A small network was shown many inputs. Here are its activations along a few directions, one row for each input.
In each table, some parts of the input vary, and every possible input appears once, in random order.
A made-up example of a description, with smaller parts first: one of 5 places around a ring, together with either a single point or one of 11 places around a ring or (one of 3 separate values, together with one of 4 places along a line).
Shared parts are said once, and a part with two or three values counts as separate values.

Other details of the inputs shift rows strongly along two fixed directions, in all tables alike. That doesn't count.

Table:
R1: [-24  -1  -5   8  45 -23  10 -20 -22  14   3 -21  48]
R2: [-12   2  -9   9  46 -10   6 -26 -18  23   8 -17  56]
R3: [ 26  11   2  -3 -32  -3   1  24  22 -18  -4  13 -49]
R4: [-35 -11   1 -10  12  24  10   5   8  10 -15 -18  14]
R5: [-37  -9   8  -8  44 -29  -8 -28 -30   0   7 -15  41]
R6: [-25   2  15  17  -1  34  18 -14   7   7 -20 -20  15]
R7: [-48 -29  12 -37 -15  65 -13  12  17 -12 -22 -12 -21]
R8: [ 41   5  -9  11 -51  22   1  30  25   3  -1  28 -39]
R9: [ 16  -7   6 -31 -30  -8 -21  28  15 -22   5  26 -50]
R10: [ 29  15  -6  13 -12 -35   0   8  -2 -14   7  10 -25]
R11: [-24   3  14  18  -1  33  18 -14   6   5 -20 -20  17]
R12: [-23   2  -3   4  46 -23  11 -23 -21  14   5 -21  48]
R13: [ 14  -9   4 -30 -35  -6 -20  29  15 -23   5  26 -50]
R14: [-27   0  23   2 -19  63  19   0  29   1 -29 -17  -5]
R15: [-16   1   8  10   2  44  17  -9  11  19 -13 -11  25]
R16: [-38 -19  13 -28  14  29 -12 -10  -3  -8  -8 -15   6]
R17: [ 40   4 -24   7 -10 -23  -9  16  -1   7  16  21 -11]
R18: [ 38  24 -11  29  20 -81  -1 -17 -31  -6  23   7   5]
R19: [ 28  -5  -6 -16  -9 -30 -26   4 -14 -19  19  21 -28]
R20: [ 27  -7  -8 -12  -8 -31 -27   7 -17 -19  18  20 -28]
R21: [ 42   5  -9  13 -50  21   2  30  24   2  -1  28 -37]
R22: [-32 -17  -4 -15 -16  72   7  22  31  11 -22 -11  -2]
R23: [ 28   6  -8   2  25 -90 -23 -15 -40  -9  33  20   7]
R24: [ -8  10   0  28  33  -3  16 -35 -20  25   5 -14  59]
R25: [ 25  11   0  -1 -34  -4   1  23  20 -18  -3  12 -48]
R26: [-23   5  17  14   0  33  19 -17   8   5 -18 -20  17]
R27: [-32  -7   5 -14  16  24  11   2  11   9 -13 -18  15]
R28: [ 52  16 -27  21  23 -69  -8 -12 -28  12  35  18  22]
Description of these inputs: one of 4 places along a line, together with either one of 2 separate values or one of 5 places around a ring.
Question: Change only the place on the line of 4 in R4. List by row number the other rows that result.
Answer: R1, R12, R27
Question: Change only the place on the ring of 5 in R26. List by row number the other rows that result.
Answer: R12, R24, R25, R28

Table:
R29: [ 35   9  -9   5   1 -36  -1   5  -2  -6  11   7 -12]
R30: [ 29  23 -10  30  49 -94   5 -28 -40   9  28   1  41]
R31: [ 39   7  -8  18 -41  28   9  22  26  10  -3  19 -20]
R32: [ 18   9  14   0 -29  -4   2  14  14 -12  -3  17 -35]
R33: [-42  -4  21  -2  -4  36  10 -11   8  -4 -18 -18  11]
R34: [-22   7 -11  19  74 -43   5 -50 -51  15  15 -30  72]
R35: [ 14  -8  -3 -17 -29   0 -13  23  11  -8   8  24 -26]
R36: [-34  -1   4  -4  23   7  -1 -21 -10   3   1 -15  34]
R37: [-33 -17  12 -27   7  42   0  -1  12   5 -12 -13   9]
R38: [-35 -15  15 -12   5  41   3  -9   0  -3 -14 -17  12]
R39: [ 24  11 -18   6  -4 -36  -6   9  -5  -6  16  12  -9]
R40: [-38 -11  -2  -8   6  37  -1   1   9   4 -16 -19   6]
R41: [ 16  -4  -5 -10 -24   5 -22  14   8 -12   4  19 -33]
R42: [-39  -7  22 -13   3  38  10  -3  15   2 -18 -14  11]
R43: [-40 -14  16 -23   5  38   4   4  13   9 -14  -8  11]
R44: [ 19 -13  -3 -20 -24   7 -15  21   3  -9   6  22 -32]
R45: [ 26   6  -2   5 -10 -35  -9   0  -8 -11  17  18  -7]
R46: [-36  -7  11   0   3  39  15  -5   3  -1 -23 -25   5]
R47: [ 27  13  -3   0   1 -35  -9   1  -5  -5  17  19 -11]
R48: [ 17  -7   2  -6 -29   4 -17  15   9 -13   0  18 -33]
R49: [ 34  15  -4  13  -4 -35   3   0  -3  -8   7   5 -18]
R50: [ 17  11   4   4 -27  -3  10  23  20  -8  -8  10 -37]
R51: [-33  -5   1 -15  11  41   8   0  18   3 -16 -25   7]
R52: [ 26   9  -7  19  -7 -37  -5   0 -11  -7   6   9 -17]
R53: [ 23   1 -17   0  -3 -40  -6  13  -8   0  18  17  -5]
R54: [ 22  -5 -10 -16 -16  -1  -5  26  16  -3   3  12 -29]
R55: [ -8  10  -8  27  26  20  16 -26  -7  29   0 -16  52]
R56: [-24   0   6  -9  31  10  -1 -25  -8   4   0 -20  29]
R57: [-35 -13   6  -7   7  39  11  -1   5   1 -18 -23  10]
R58: [ 15   1  -7  -2 -29  -3   0  25  17 -11   0  12 -28]
R59: [ 27  15 -12   4   2 -37  -1  11   0  -1  13  13 -12]
R60: [ 25   0   5 -11 -22   1  -8  12  14 -13   3  13 -31]
R61: [ 26  -6  -8  -4  -3 -34 -24   3 -16  -2  18  24 -10]
R62: [ 49   9 -19  24  -9 -18   3   5  -4  22  18  24   9]
R63: [-37  -9  20  -4   2  42   8 -14  -1  -4 -19 -19   7]
R64: [ 16 -11 -13  -9 -20  -4 -14  26   7  -2   3  17 -28]
R65: [-40 -12   7 -18   8  34  12  12  17  13 -18 -14  11]
R66: [ 18  -5  -7   0 -25  -2  -9  21  11  -9  -2  12 -32]
R67: [-30  16   1  36  70 -58  18 -58 -50  15  10 -34  82]
R68: [ 34  24   1  30  47 -88  -3 -48 -49   1  30  -1  37]
R69: [-17   6   9  26  -6  54  26 -12  14  22 -21 -17  26]
R70: [-39 -10  20  -1  -1  38   1 -13   3  -2 -20 -17   5]
R71: [-35 -20   0 -17   9  37   5   6   2   7 -13 -16  10]
R72: [ 20  -2  -5 -13 -23   8 -15  14   4 -14   6  17 -33]
Question: Changing only one part turns R42 into R43. The same change can be made to R45. Which row results?
Answer: R35
Question: Changing only one part turns R34 into R57. The same change can be made to R51. Which row results?
Answer: R29
Question: What do these inputs look like to the network?
Answer: one of 4 places along a line, together with either a single point or (one of 2 separate values, together with one of 5 places around a ring)
Question: Change only the place on the ring of 5 in R65. List by row number the other rows that result.
Answer: R53, R54, R64, R71
Question: List by row number the other rows that have the place on the line of 4 in common with R68.
Answer: R32, R33, R46, R49, R50, R52, R63, R67, R69, R70
Question: Change only the place on the ring of 5 in R47. List by row number the other rows that result.
Answer: R36, R41, R56, R72

Table:
R73: [ 56  25 -16  39  12 -65   4 -14 -23  15  28  21  23]
R74: [-35   7   7  26  25  25  23 -32  -7  18 -15 -31  48]
R75: [-54 -11   9 -10  37  11   1 -24 -14   4  -7 -28  45]
R76: [ 35   9  -9  14  18 -64 -16 -15 -29  -2  24  16   9]
R77: [-47  -8  10  -3  38  16   2 -32 -14  10  -9 -28  45]
R78: [ 39  12  -6  11  19 -70  -9 -15 -31  -7  27  15   6]
R79: [ 41  -5 -10 -17 -48   0 -19  40  16 -19   8  34 -64]
R80: [-47 -24  11 -40 -30  78   1  31  40 -10 -31 -13 -31]
R81: [ 45  -1  -7 -14 -49   3 -20  37  22 -19   6  32 -67]
R82: [ 41   1   2 -18 -57   0 -15  37  24 -24   4  36 -70]
R83: [-51 -12   7  -7  36  17   2 -26 -18  10  -7 -26  44]
R84: [-52 -13   8 -10  37   9   3 -23 -13   5  -7 -30  42]
R85: [ 42   0   1 -18 -53  -1 -11  41  24 -22   2  32 -69]
R86: [ 31  11 -15   7  22 -76 -18 -17 -35  -7  32  14  11]
R87: [ 37   8 -10  14  18 -66 -14 -14 -28  -1  25  14   7]
R88: [ 39   2  -7 -18 -47  -4 -17  41  24 -22   6  32 -70]
R89: [ 44  -4  -9 -15 -47   3 -17  37  23 -18   4  31 -65]
R90: [ 53  28 -15  44  11 -61   5 -19 -26   5  23  11  13]
R91: [ 41  -7 -13 -17 -44  -2 -17  40  15 -17   7  33 -61]
R92: [-26 -10  10  -6 -41  91  21  28  51  12 -33  -8 -17]
R93: [-45 -26  13 -31 -33  81  -1  29  35  -6 -30  -6 -27]
R94: [-50  -7  20  -3  36  11   8 -31 -15   6  -9 -26  46]
R95: [ 34  10  -2  11  14 -68  -8 -14 -28  -6  25  15   5]
R96: [-25  -5  11  -1 -41  87  24  25  45   4 -38 -15 -25]
R97: [ 61  25 -20  38  18 -66   6 -16 -25  16  30  18  25]
R98: [ 34  11 -15   7  24 -75 -17 -15 -35  -8  33  13  10]
R99: [-54  -5  11  -7  39  11   5 -28 -12   8  -9 -28  42]
R100: [ 64  14 -14  16 -59   2   3  38  28 -11   1  31 -63]
R101: [ 58  14 -10  18 -62   2   1  37  27 -11   0  33 -60]
R102: [-50 -20  17 -33 -31  79   2  29  43  -8 -33  -9 -30]
R103: [-32   5   5  18  29  33  23 -26  -1  26 -10 -27  55]
R104: [-54  -9  12  -6  39  10   8 -23  -9   9 -11 -30  41]
R105: [ 32   4 -14  11  19 -68 -14 -10 -34   0  28  16   9]
R106: [-51  -8   8  -8  42  12   8 -24 -11   8 -10 -30  41]
R107: [-31   6   5  19  29  26  22 -29  -4  27  -9 -24  57]
R108: [ 36   7 -15  10  22 -70 -12 -10 -36   0  27  15   9]
R109: [-21  -7   9  -8 -39  90  22  29  50  13 -33  -8 -17]
R110: [ 42  11 -12  12  20 -68 -13 -12 -29  -1  25  14   5]
R111: [-50 -12   4 -12  40  13   3 -23 -14   4  -6 -30  43]
R112: [-36   5   8  28  27  23  27 -29  -6  20 -16 -34  49]
R113: [-43 -18  23 -33 -33  83   4  23  40 -12 -31 -11 -32]
R114: [-51  -6  10  -7  43   8   9 -23 -12  10 -11 -31  42]
Question: Changing only one part turns R84 into R111. The same change can be made to R104. Which row results?
Answer: R106
Question: What do these inputs look like to the network?
Answer: one of 6 places around a ring, together with either one of 2 separate values or one of 5 places around a ring
Question: Change only the choice among 2 separate values in R96. List by row number the other rows that result.
Answer: R109
Question: Change only the place on the ring of 6 in R89. List by row number the other rows that result.
Answer: R76, R77, R81, R87, R110
Question: Change only the place on the ring of 5 in R113. List by row number the other rows that result.
Answer: R79, R81, R88, R98
Question: Start at R112 and move only the place on the ring of 6, one step at a time. The first step leads to R96. Which rows follow, in order?
Answer: R100, R90, R74, R101

Table:
R115: [  7  -1  -5  -8 -10  -4  -8  12   4  -5   4  10 -16]
R116: [-21  -7   6  -8  12  19   1  -8  -3   3  -6 -11  12]
R117: [-23  -6   5  -9  14  18  -1  -8   0   4  -6 -12  13]
R118: [-37 -10   1 -11  23  26   4 -10   0   9  -8 -22  28]
R119: [  8   0   1  -2 -13  -7  -2  10   4  -6  -1   7 -19]
R120: [-26  -4  10  -3   3  20   3  -7   4   0 -11 -12   8]
R121: [ -1   8  -1  16  32 -35   6 -25 -25   3   7 -13  28]
R122: [-26  -3   8   1   0  27   5  -6   6  -1 -14 -15   5]
R123: [-12   1   3  13   5  20  13  -9   0  13  -7  -9  22]
R124: [  7  -3   2  -6 -12  -7  -3  12   5  -4   1  10 -15]
R125: [ 12   3   2  -2 -11  -3  -5   5   6  -7   1   7 -18]
R126: [-32  -4   5   4  40  -6   3 -31 -26  11   1 -20  47]
R127: [ 19   6  -5  12 -17   5   3   8   9   5   1  10  -8]
R128: [ 11   3   1   6 -17  -1  -1   6   2  -9  -1   6 -18]
R129: [-23  -8   4 -10  14  15   3  -3   0   4  -8 -13  10]
R130: [  8   5  -2   3 -14  -5  -1   8   6  -9   0   5 -18]
R131: [ 11  -4  -8  -5 -12   0 -10  10   3  -2   5  11 -13]
R132: [ 10  -1   2  -8  -9  -6  -2  11   6  -5   2   9 -16]
R133: [  7  -5  -4  -7 -10  -4  -6  14   3  -4   1   9 -17]
R134: [ 11   1   2  -4 -10  -6  -1   9   5  -7  -1   5 -20]
R135: [  9   0   3   0 -15  -3  -3   6   2  -7   0   8 -17]
R136: [ 18   5  -6  11 -14   1   6  12   8   6  -1   8  -9]
R137: [  9   2  -1   4 -13  -5   0   9   4  -8  -3   4 -19]
R138: [-28  -5   8  -8   8  13   4  -4   3   2  -6 -10  15]
R139: [ 37  23 -14  37  42 -72   3 -35 -39  17  29   4  46]
R140: [ 14  -5  -6  -6 -10   3  -7   9   2  -3   5   9 -13]
R141: [ 43  18 -12  29  14 -50   3 -16 -24  10  22  12  19]
R142: [-24  -5  11  -9   9  20   3  -8   5   3  -8 -11  13]
R143: [-19   3   7   7  19   5   6 -20  -7   2  -6 -18  21]
R144: [ 21   6  -6   8 -12   2   7  11  10   6  -1   7  -9]
R145: [-30  -4   8  -7   3  21   5  -3   7  -1 -12 -13   6]
R146: [-27  -6  10  -7   7  18   2  -7   3   3  -8  -9  14]
R147: [ 20   9  -7   7 -13   3   6  11  12   5   2   8  -9]
R148: [ 14   4   2   4 -14  -1   0   4   2  -9   0   4 -18]
R149: [  9  -7  -9  -6 -10  -3  -7  15   3  -2   3   9 -14]
R150: [ 11   6  -2   0 -12  -3   0   7   7  -9   0   3 -18]
R151: [  9  -4 -10  -7 -10  -2  -8  13   4  -3   5  10 -12]
R152: [ 21  11 -11  18  39 -69 -11 -30 -41   5  27   5  33]
R153: [ 12  -6  -7  -5 -13   2  -8  11   1  -3   4  11 -13]
R154: [-23  -4  12  -5   4  23   6  -8   3   0 -11 -13   6]
R155: [ 16   7  -7   9 -16   3   5  12  11   5   1   9  -8]
R156: [-25  -2   8  -7   8  18   6  -6   5  -1  -9 -14   8]
R157: [ 16   5  -8  -2   9 -28  -7  -2 -10  -3  13   8  -1]
R158: [-25  -7  13 -10   4  26   5  -5   5   2 -10 -10  10]
R159: [ 10  -2   4  -4 -16  -3  -5   9   3  -6   3  12 -15]
R160: [ 14  -3  -8  -7  -9   1 -10   9   4  -2   5   9 -13]
R161: [ 12  -6  -8  -8  -8  -1  -6  14   5  -2   3   7 -15]
R162: [-25  -3   8 -10  11  14   5  -5   5   2  -6 -11  14]
Question: Changing only one part turns R133 into R129. The same change can be made to R155. Which row results?
Answer: R147
Question: Changing only one part turns R141 into R123. The same change can be made to R121. Which row results?
Answer: R137
Question: What do these inputs look like to the network?
Answer: one of 2 separate values, together with one of 4 places along a line, together with either a single point or one of 5 places along a line
Question: Change only the place on the line of 4 in R134. List by row number the other rows that result.
Answer: R125, R154, R156
Question: Change only the choice among 2 separate values in R146. List by row number the other rows that result.
Answer: R142
